A small network was shown many inputs. Here are its activations along a few directions, one row for each input.
In each table, some parts of the input vary, and every possible input appears once, in random order.
Descriptions start from the smaller parts, as in this example, which fits no table here: line(4) and (point or (values(2) and ring(5)) or line(11)).
Shared parts are said once, and a part with two or three values counts as separate values.
(in the rows, 128 means zero)

Other details of the inputs shift rows strongly along three fixed directions, in all tables alike. That doesn't count.

A family of inputs:
R1: [ 83  91 152 145 191 136  66 141  96  65 176]
R2: [129 165 102 123 131 142 153 137 125 148 122]
R3: [118 144  85 122 137 118 146 123 131 150 114]
R4: [147 157 126 134 139 130 133 129 137 140 101]
R5: [162 125 118 142 138 142 134 118 132 133  94]
R6: [ 76  33 229 105  87 111  81 129  84 111 152]
R7: [163 183 122 130 141 151 135 102 123  51 212]
R8: [ 58  82 141 138 171 140  47 155 111 170  77]
R9: [140 135 104 124 144 117 122 142 151 131  99]
R10: [ 55  65 115 157 172 117  65 153  93 162  82]
R11: [157  77 181 102  26  86 169 110 114 165  83]
R12: [116 153  86 119 132 124 151 147 134 145 123]
R13: [152 118  98 139 140 123 136 128 147 123 103]
R14: [145 124 110 160 135 139 136 116 153 142 105]
R15: [137  99 154  75  22  97 153 114 133 168 109]
R16: [139 115 157  83  41  94 179 103 113 164 112]
R17: [ 59  91 137 161 169 138  67 143 107 166  97]
R18: [164 153 124 128 139 137 130 127 144 126 105]
R19: [129 149  85 118 134 118 139 121 135 141 123]
R20: [139 158 101 123 134 135 138 110 125 145 121]
R21: [134 178 127 137 140 155 156 119 135  69 216]
R22: [154 118 114 148 137 146 132 117 155 133 105]
R23: [156 179 135 143 157 125 143 119 145  33 215]
R24: [141 141 102 143 138 111 142 132 146 130 114]
R25: [146 146 119 148 140 131 136 124 131 145 100]
R26: [123 150  99 130 133 137 147 110 140 151 123]
R27: [134 147  80 115 127 122 129 131 139 133 121]
R28: [150 150 121 127 137 150 139 160 135 148 114]
R29: [141 141 103 122 138 130 142 169 148 140 122]
R30: [139 139 118 129 134 153 137 160 156 154 118]
R31: [179 107 210  98  63 111 161 101 117  64 181]
R32: [ 74 125 172 157 183 149  68 131 105  73 193]
R33: [ 82  88 197  99  75 109 112 104  85 107 191]
Description of these inputs: values(3) and (point or line(4) or ring(6)).
Question: The inputs of R24 and R25 match in every part but the values(3) part. If R10 is changed in the same way as R24 into R25, which row does it become?
Answer: R11
Question: Change only the values(3) part in R16. List by row number the other rows that result.
Answer: R3, R26
Question: Change only the line(4) part in R7. List by row number the other rows that result.
Answer: R2, R16, R20
Question: Change only the values(3) part in R21. List by row number the other rows that result.
Answer: R2, R12
